These are the activations of a small network on made-up records, seen along a few directions, one row for each record.
After each row come some of the record's fields: LUT, SIBA, VEVE, GIGOS, LUSO, VOF, FAK, VULUP.
Not every record has every field; a missing one is left out.
The largest differences between rows may come from other fields.
In the rows, zero is written as 500.
Random noise pushes rows far along 3 fixed directions. That doesn't count. These rows show it; they differ only by the noise:
[522 453 492 540 562 448 451 534 460 437 616 491 452 436 555 580 472 436
 536 442 449 401]
[448 577 628 515 465 604 530 413 462 598 440 470 576 423 392 493 460 437
 425 585 487 683]
[395 492 440 436 732 433 515 512 337 493 666 393 498 255 508 690 387 284
 631 499 356 393]
[411 437 468 381 794 535 443 482 393 445 475 525 415 275 577 525 461 295
 488 479 339 354]
[551 568 610 656 294 482 530 487 505 561 624 427 589 550 403 583 460 547
 513 524 569 659]

[625 431 501 683 237 375 480 535 605 404 664 415 501 643 515 528 512 635
 571 408 551 435] => <LUT:biruf SIBA:poto VEVE:fomo GIGOS:tilo LUSO:gev VOF:durif FAK:bubon VULUP:vuru>
[521 493 357 450 531 331 594 626 490 501 630 496 508 611 574 603 480 577
 671 454 618 371] => <LUT:gove SIBA:bafu VEVE:fomo GIGOS:tilo LUSO:gev VOF:gedif FAK:bubon VULUP:vuru>
[250 556 430 355 720 468 627 407 316 617 604 216 608 135 347 699 293 213
 704 539 293 477] => <LUT:biruf SIBA:poto VEVE:fomo GIGOS:tilo LUSO:gev VOF:durif FAK:bubon VULUP:vuru>
[363 593 584 389 569 633 602 371 431 621 373 469 605 375 379 476 458 376
 417 671 442 715] => <LUT:biruf SIBA:poto GIGOS:virup LUSO:pove FAK:bubon VULUP:mubu>
[383 500 599 351 857 730 355 392 448 524 207 580 347 246 514 312 463 268
 331 412 332 421] => <LUT:tam VEVE:nozu GIGOS:tilo LUSO:gev VOF:durif>
[378 551 638 403 633 715 511 356 446 618 279 502 525 300 384 388 428 330
 358 562 415 663] => <LUT:biruf SIBA:poto VEVE:nozu GIGOS:virup LUSO:pove VOF:gedif FAK:bubon VULUP:vuru>
[591 350 452 578 349 480 427 497 618 341 505 495 470 583 561 400 611 590
 459 466 432 386] => <LUT:kagen SIBA:fipa VEVE:nozu GIGOS:tilo LUSO:gev VOF:gedif FAK:veb VULUP:garev>
[598 426 584 587 393 557 407 486 586 403 458 606 429 569 562 407 595 568
 363 482 456 493] => <LUT:biruf SIBA:fipa VEVE:fomo GIGOS:tilo LUSO:gev>
[478 574 426 472 471 381 603 567 432 552 651 486 585 543 489 671 511 543
 624 606 547 557] => <LUT:gove SIBA:giv VEVE:nozu GIGOS:tilo LUSO:gev>
[519 490 539 597 350 525 453 453 533 486 512 466 527 492 443 499 530 528
 466 492 457 551] => <LUT:kagen SIBA:timos VEVE:fomo GIGOS:tilo LUSO:gev>
[368 497 394 398 610 481 558 467 430 519 504 367 544 350 448 557 446 395
 606 527 380 429] => <LUT:kagen SIBA:timos VEVE:fomo GIGOS:tilo LUSO:gev VOF:durif FAK:veb VULUP:fazi>
[518 506 448 435 583 452 574 574 449 437 591 597 494 574 595 576 570 516
 500 641 486 498] => <LUT:kagen SIBA:timos GIGOS:virup LUSO:pove FAK:bubon VULUP:mubu>
[475 641 618 667 227 510 571 427 453 629 633 324 684 466 277 635 432 509
 542 616 521 789] => <LUT:kagen SIBA:timos VEVE:fomo GIGOS:virup LUSO:pove>
[274 492 344 283 873 490 569 472 280 512 547 354 536 143 472 641 391 200
 641 604 265 396] => <LUT:kagen SIBA:timos VEVE:nozu GIGOS:virup LUSO:gev VOF:gedif FAK:veb VULUP:fazi>
[460 425 465 419 665 529 465 474 455 401 494 540 441 382 575 498 530 380
 450 547 341 422] => <LUT:biruf SIBA:fipa GIGOS:virup LUSO:pove FAK:bubon VULUP:mubu>
[542 591 443 547 344 330 657 604 497 581 683 436 608 689 470 646 461 646
 680 526 707 553] => <LUT:gove SIBA:bafu VEVE:nozu GIGOS:tilo LUSO:gev VOF:durif FAK:bubon VULUP:vuru>
[519 408 557 526 509 561 406 430 521 365 474 502 426 405 537 421 560 432
 404 524 299 437] => <LUT:rilet SIBA:fipa VEVE:fomo GIGOS:tilo LUSO:gev VOF:durif FAK:veb VULUP:garev>
[523 387 401 400 523 537 452 505 613 418 251 638 437 616 616 262 616 598
 406 462 578 378] => <LUT:gove SIBA:giv VEVE:nozu GIGOS:virup LUSO:gev VOF:gedif FAK:bubon VULUP:mubu>
[423 422 433 452 530 466 528 442 477 463 556 360 547 347 464 541 463 394
 575 516 345 429] => <LUT:biruf SIBA:poto VEVE:nozu GIGOS:tilo LUSO:gev VOF:gedif FAK:bubon VULUP:vuru>
[582 517 633 657 342 510 481 478 521 497 616 452 525 513 434 524 474 509
 471 505 492 612] => <LUT:rilet SIBA:poto VEVE:nozu GIGOS:virup LUSO:gev VOF:gedif FAK:bubon VULUP:vuru>
[531 467 496 519 544 538 444 524 506 469 462 544 445 499 529 453 504 494
 462 443 508 454] => <LUT:kagen SIBA:timos VEVE:nozu GIGOS:virup LUSO:pove VOF:gedif FAK:veb VULUP:garev>
[557 394 520 583 386 512 416 463 593 389 496 479 442 505 521 431 542 532
 452 417 398 414] => <LUT:biruf SIBA:fipa VEVE:fomo GIGOS:tilo LUSO:gev VOF:durif FAK:veb VULUP:garev>
[542 469 551 540 670 522 352 526 467 421 523 547 338 412 586 477 476 402
 472 366 432 353] => <LUT:tam VEVE:fomo GIGOS:virup LUSO:pove VOF:durif>
[420 515 524 431 685 535 516 455 381 482 575 469 499 309 490 585 468 313
 489 612 313 524] => <LUT:rilet SIBA:fipa GIGOS:virup LUSO:pove FAK:bubon VULUP:mubu>
[394 557 468 335 773 565 480 493 468 640 293 542 451 430 518 427 415 425
 498 392 595 435] => <LUT:gove SIBA:bafu VEVE:fomo GIGOS:tilo LUSO:gev>
[540 538 463 616 381 361 578 565 462 490 779 385 580 566 468 692 460 534
 637 539 539 536] => <LUT:kagen SIBA:fipa GIGOS:virup LUSO:pove FAK:bubon VULUP:mubu>
[506 452 475 538 569 420 480 535 452 433 642 434 445 418 542 591 424 421
 591 421 448 374] => <LUT:biruf SIBA:poto VEVE:fomo GIGOS:virup LUSO:pove VOF:durif FAK:bubon VULUP:vuru>
[490 583 542 396 734 561 486 558 484 623 343 630 394 538 561 435 415 489
 468 367 677 463] => <LUT:gove SIBA:bafu VEVE:fomo GIGOS:virup LUSO:pove VOF:durif FAK:bubon VULUP:vuru>
[578 619 661 684 372 515 451 511 491 587 617 461 526 546 413 563 456 529
 492 463 587 647] => <LUT:tam VEVE:nozu GIGOS:virup LUSO:gev>
[472 555 387 442 510 353 647 593 448 566 635 435 588 567 494 638 444 540
 681 533 620 481] => <LUT:gove SIBA:bafu VEVE:nozu GIGOS:tilo LUSO:gev VOF:gedif FAK:bubon VULUP:vuru>
[627 377 465 476 630 465 405 627 561 343 474 748 304 644 750 419 607 575
 427 379 548 257] => <LUT:gove SIBA:poto VEVE:nozu GIGOS:tilo LUSO:gev>
[565 461 516 556 680 477 331 574 486 435 569 565 318 450 614 520 474 435
 511 276 466 282] => <LUT:tam VEVE:fomo GIGOS:tilo LUSO:gev>
[456 481 416 476 547 417 473 507 495 534 552 428 498 426 495 565 443 469
 612 395 502 408] => <LUT:gove SIBA:bafu VEVE:nozu GIGOS:tilo LUSO:gev>
[583 623 646 733 236 467 513 495 521 615 700 348 595 568 333 602 425 570
 571 467 588 693] => <LUT:tam VEVE:fomo GIGOS:tilo LUSO:gev VOF:gedif>
[512 465 446 433 631 447 481 572 460 440 528 629 419 494 621 540 532 482
 511 487 501 392] => <LUT:gove SIBA:bafu VEVE:nozu GIGOS:virup LUSO:gev>
[459 522 493 492 382 504 532 429 550 592 437 405 599 493 396 455 474 535
 526 521 555 614] => <LUT:gove SIBA:bafu VEVE:nozu GIGOS:virup LUSO:gev VOF:gedif FAK:bubon VULUP:vuru>
[652 360 563 622 259 556 385 467 721 386 368 595 427 682 552 275 616 670
 341 366 535 449] => <LUT:biruf SIBA:poto VEVE:nozu GIGOS:tilo LUSO:gev VOF:gedif FAK:bubon VULUP:vuru>
[569 570 439 524 285 389 638 582 533 534 581 527 629 755 490 551 587 708
 564 657 689 640] => <LUT:gove SIBA:giv VEVE:nozu GIGOS:virup LUSO:gev VOF:gedif FAK:kifib VULUP:gile>
[470 595 427 506 425 393 639 543 467 587 620 411 626 599 436 623 450 556
 630 560 642 584] => <LUT:kagen SIBA:giv GIGOS:virup LUSO:pove FAK:bubon VULUP:mubu>
[559 512 456 522 440 434 520 564 571 543 467 518 488 654 524 460 457 627
 548 389 702 464] => <LUT:gove SIBA:giv VEVE:fomo GIGOS:virup LUSO:pove VOF:durif FAK:bubon VULUP:mubu>
[396 465 568 376 557 680 493 343 548 524 200 514 498 394 455 284 520 425
 344 543 396 541] => <LUT:biruf SIBA:poto VEVE:fomo GIGOS:tilo LUSO:gev VOF:durif FAK:bubon VULUP:vuru>
[692 381 398 660 468 326 358 690 554 311 711 584 344 666 701 572 546 622
 576 281 591 216] => <LUT:kagen SIBA:timos VEVE:nozu GIGOS:virup LUSO:gev>
[518 348 402 342 762 615 291 490 615 398 134 704 287 520 690 193 607 509
 332 316 503 244] => <LUT:kagen SIBA:giv VEVE:fomo GIGOS:tilo LUSO:gev VOF:gedif FAK:kifib VULUP:gile>

Which values does each new row have?
[513 560 559 598 461 432 538 534 430 541 698 427 534 463 455 668 406 461
 585 491 518 553] => <LUT:biruf SIBA:poto VEVE:fomo GIGOS:virup LUSO:pove>
[554 496 578 611 495 512 423 520 474 471 599 505 450 453 505 563 464 456
 475 434 463 497] => <LUT:biruf SIBA:fipa VEVE:nozu GIGOS:virup LUSO:pove>
[368 654 491 354 705 503 634 511 371 722 498 418 593 395 409 611 342 391
 615 550 597 608] => <LUT:gove SIBA:bafu VEVE:nozu GIGOS:virup LUSO:gev VOF:gedif FAK:bubon VULUP:vuru>
[392 587 525 437 554 554 608 437 412 587 504 428 606 412 404 558 456 404
 501 660 457 654] => <LUT:kagen SIBA:fipa GIGOS:virup LUSO:pove FAK:bubon VULUP:mubu>
[411 453 341 348 777 458 438 530 519 546 367 459 392 423 568 439 391 434
 614 226 552 211] => <LUT:gove SIBA:bafu VEVE:fomo GIGOS:tilo LUSO:gev VOF:durif FAK:bubon VULUP:vuru>
[392 511 543 410 740 601 469 448 377 522 452 494 469 259 490 527 437 291
 452 542 345 498] => <LUT:biruf SIBA:fipa VEVE:nozu GIGOS:virup LUSO:gev>
[483 538 604 616 220 587 528 368 526 543 491 374 653 459 308 477 518 514
 433 646 432 764] => <LUT:kagen SIBA:timos VEVE:nozu GIGOS:virup LUSO:gev VOF:gedif FAK:veb VULUP:garev>
[604 471 554 614 518 468 403 579 522 452 577 573 380 552 585 524 461 519
 488 321 569 391] => <LUT:biruf SIBA:poto VEVE:fomo GIGOS:virup LUSO:pove>
[289 610 405 262 845 468 696 508 242 584 634 419 602 263 470 745 409 256
 634 756 351 555] => <LUT:kagen SIBA:timos GIGOS:virup LUSO:pove FAK:bubon VULUP:mubu>
[565 339 415 546 500 395 432 537 524 319 643 468 433 467 607 531 528 475
 554 433 393 304] => <LUT:biruf SIBA:poto VEVE:nozu GIGOS:virup LUSO:gev VOF:gedif FAK:bubon VULUP:vuru>
[508 476 512 516 343 582 501 437 601 514 355 487 558 573 436 359 566 588
 417 523 511 570] => <LUT:kagen SIBA:timos VEVE:nozu GIGOS:tilo LUSO:gev VOF:gedif FAK:veb VULUP:garev>
[603 421 467 665 287 352 498 542 555 417 746 378 532 564 494 605 485 572
 619 428 500 439] => <LUT:biruf SIBA:poto VEVE:nozu GIGOS:tilo LUSO:gev VOF:gedif FAK:bubon VULUP:vuru>
[537 568 681 612 276 641 463 384 598 587 380 461 572 555 352 353 540 566
 365 536 519 722] => <LUT:tam VEVE:nozu GIGOS:tilo LUSO:gev VOF:gedif>
[567 605 642 667 368 515 454 501 510 590 596 450 528 546 409 548 461 536
 499 444 575 623] => <LUT:tam VEVE:nozu GIGOS:tilo LUSO:gev>
[416 495 531 409 714 618 480 451 439 540 364 517 453 344 486 429 431 346
 444 464 448 475] => <LUT:kagen SIBA:poto VEVE:nozu GIGOS:virup LUSO:pove VOF:gedif FAK:bubon VULUP:vuru>
[518 277 434 394 689 545 368 484 563 293 363 639 311 415 689 333 591 427
 390 402 316 224] => <LUT:biruf SIBA:poto VEVE:fomo GIGOS:tilo LUSO:gev VOF:gedif FAK:bubon VULUP:vuru>
[420 547 519 502 614 492 477 462 426 551 582 350 492 322 425 582 395 356
 598 432 387 450] => <LUT:tam VEVE:fomo GIGOS:tilo LUSO:gev VOF:durif>
[553 538 357 539 527 224 609 700 419 490 835 438 501 611 583 764 405 561
 784 427 661 349] => <LUT:gove SIBA:bafu VEVE:fomo GIGOS:virup LUSO:pove VOF:durif FAK:bubon VULUP:vuru>
[442 678 582 513 431 513 662 497 393 671 615 423 668 495 352 671 444 490
 553 687 541 755] => <LUT:kagen SIBA:timos VEVE:nozu GIGOS:tilo LUSO:gev>
[367 463 387 384 845 415 495 529 328 482 654 398 439 209 547 697 360 244
 668 410 322 271] => <LUT:biruf SIBA:poto VEVE:fomo GIGOS:tilo LUSO:gev>
[454 527 394 490 436 410 569 492 463 496 603 426 598 513 457 607 519 508
 590 593 499 547] => <LUT:kagen SIBA:giv GIGOS:virup LUSO:pove FAK:bubon VULUP:mubu>
